A small network was shown many inputs. Here are its activations along a few directions, one row for each input.
In each table, some parts of the input vary, and every possible input appears once, in random order.
A made-up example of a description, with smaller parts first: one of 5 places around a ring, together with either a single point or (one of 2 separate values, together with one of 4 places along a line) or one of 11 places along a line.
Shared parts are said once, and a part with two or three values counts as separate values.

Other details of the inputs shift rows strongly along two fixed directions, in all tables alike. That doesn't count.

A family of inputs:
row 1: [ 68.8  34.4 -11.8  22.7 -12.1 -41.4 -45.8 -46.9  32.0  42.4 -50.4  44.3]
row 2: [-23.7   3.5   1.7  13.0  13.9  46.5  37.1  22.7 -31.3   7.1  30.7   1.5]
row 3: [ -0.9 -20.6   9.0 -37.3  18.7  12.3 -65.7 -11.3  42.9 -39.5 -66.0 -22.3]
row 4: [ -2.0 -26.0  13.5 -20.5  24.1  48.8 -12.3  22.2 -13.0 -45.5 -25.2 -38.8]
row 5: [-37.8   4.2   9.0   7.9 -10.4  -9.2  41.2  17.7  -5.8  26.2  44.3  11.7]
row 6: [ -8.5  13.6 -24.6   2.4   1.2   5.3  40.2  13.4 -54.5  -9.0  61.5  21.7]
row 7: [-26.4  -8.3  13.7  12.9 -19.0 -20.8  45.5  18.6 -14.9  16.1  52.3   0.6]
row 8: [ -3.1   9.7   8.1  23.1  -5.3   9.8  49.7  29.3 -31.7  16.8  39.8  -8.5]
row 9: [ 28.7  -2.0  10.1  -3.6   6.1   9.6 -15.4   1.9 -10.7  -8.7 -24.0 -11.6]
row 10: [-17.7 -42.6  20.6 -55.4  21.0  24.6 -52.2  10.1  28.5 -72.0 -63.8 -64.7]
row 11: [ 67.0  41.9 -21.5  34.6 -14.0 -43.7 -30.3 -54.6   9.1  58.5 -25.3  62.5]
row 12: [ 17.8  16.2 -32.4  16.5  -4.7 -22.2 -23.5 -41.0  23.1  24.3 -14.7  31.8]
row 13: [-25.6 -20.3  23.8 -32.7  12.0  18.5 -19.1  14.8  20.3 -26.2 -24.3 -29.4]
row 14: [-23.8 -21.9   8.5 -14.3  -4.7 -14.2   0.6   8.5  11.1 -15.1  -1.5 -20.6]
row 15: [ 65.2  45.8 -45.8  14.2 -10.2 -49.3 -41.4 -61.7  -0.1  23.3 -14.8  73.1]
row 16: [ 10.1 -10.9  33.5 -18.7   8.2  19.7 -27.8  11.4  17.2 -20.8 -35.7 -24.5]
row 17: [-16.7  -7.6  21.2   9.0  -5.7   4.9  38.3  31.5 -16.4  -4.7  32.5 -20.2]
row 18: [-30.4  -1.3 -29.2  18.4  -8.6  -2.9  44.9   6.7 -12.6  13.0  44.8  -0.3]
row 19: [-14.1 -18.3  19.4 -17.5  -6.0 -20.4  -3.9   8.0  10.7 -13.6  -6.6 -17.4]
row 20: [-21.7  16.3 -22.0  23.0   1.2  25.0  40.3   4.0 -20.7  21.7  44.6  13.8]
row 21: [-16.9   2.3  12.7   7.9 -12.2 -11.6  19.4   6.5   5.6  24.1  25.2  12.3]
row 22: [ 11.8  -8.2 -17.6  -5.6   6.4  10.5 -19.6 -11.7  10.9 -18.3 -23.3 -14.9]
Description of these inputs: one of 2 separate values, together with either a single point or one of 10 places around a ring.
Changing only the choice among 2 separate values turns row 17 into row 16. The same change can be made to row 7. Which row results?
> row 21

A family of inputs:
row 23: [  1.0 -23.7  -3.2 -43.3   2.5 -12.3 -58.1 -23.4  38.1 -49.6 -52.6 -27.1]
row 24: [ -4.2   7.0  -4.6  17.9   9.2  23.1  15.1   3.7 -10.6  15.8   5.8   5.6]
row 25: [ 11.2  27.7 -30.3  35.3  -4.3   1.2  44.3  -3.0 -45.0  29.5  55.1  39.6]
row 26: [ 53.0  -7.9   6.6  -9.3 -17.5 -60.5 -58.1 -40.0  41.5  -3.5 -63.4  10.7]
row 27: [ 44.7  35.6 -17.9  35.8 -12.1 -30.1  -7.4 -33.1   6.6  51.0  -8.6  48.0]
row 28: [ 22.3  29.5 -42.7  31.6 -10.6  -2.3  22.6 -20.3 -29.2  30.5  33.8  43.0]
row 29: [-14.8  28.4 -36.5  37.2  -5.8   3.5  43.8  -8.5 -21.4  43.7  53.0  36.1]
row 30: [-35.4  -3.9  34.3   0.2  18.4  75.2  54.2  63.4 -52.4 -16.5  41.2 -29.9]
row 31: [-39.9 -44.8  32.9 -51.7  17.9  25.5 -40.0  18.5  38.6 -50.9 -51.5 -56.5]
row 32: [ 51.1   6.1   4.0   4.9 -22.9 -68.2 -56.0 -47.8  65.6  27.3 -61.2  13.8]
row 33: [ 17.3  36.5 -58.2  39.9  -8.7 -15.4  25.3 -32.9 -24.4  39.8  43.8  60.5]
row 34: [-26.7  -2.7 -19.7  -3.0 -11.1 -30.5  12.0 -15.0  17.5  10.8  20.8  13.9]
row 35: [ -4.2   4.4   4.0  12.9  11.2  40.8  35.0  28.5 -50.7  -1.2  36.9  -3.3]
row 36: [ 22.8 -10.8  11.0 -13.2  -6.1 -41.7 -60.3 -35.5  65.6   0.1 -56.5  -1.4]
row 37: [-76.2 -10.1   2.1 -13.1  31.6  89.3  53.5  60.8 -49.4 -36.4  55.6 -36.1]
row 38: [ 23.5  26.2  -0.9  30.3  -5.2   0.7  31.5   6.4 -38.7  33.9  29.3  28.2]
row 39: [ -2.7 -30.0  55.4 -36.5   6.0   3.6 -35.0  26.7  28.8 -28.2 -54.5 -45.7]
row 40: [  6.2  -0.1  -4.7   1.9 -10.0 -40.7   2.9 -12.2   1.5   3.5   4.8   7.4]
row 41: [-29.4 -25.5  46.8 -23.2   1.9  19.5  15.4  48.0  -1.4 -30.8  10.2 -46.9]
row 42: [-19.5 -41.8  21.6 -54.5  15.8  19.3 -40.8  15.5  19.4 -68.9 -42.1 -59.8]
What do these inputs look like to the network?
> one of 2 separate values, together with one of 10 places around a ring
Changing only the choice among 2 separate values turns row 23 into row 33. The same change can be made to row 41. Which row results?
> row 38
Change only the choice among 2 separate values in row 36. List by row number the other rows that result.
> row 24
Change only the choice among 2 separate values in row 34. List by row number the other rows that result.
> row 37
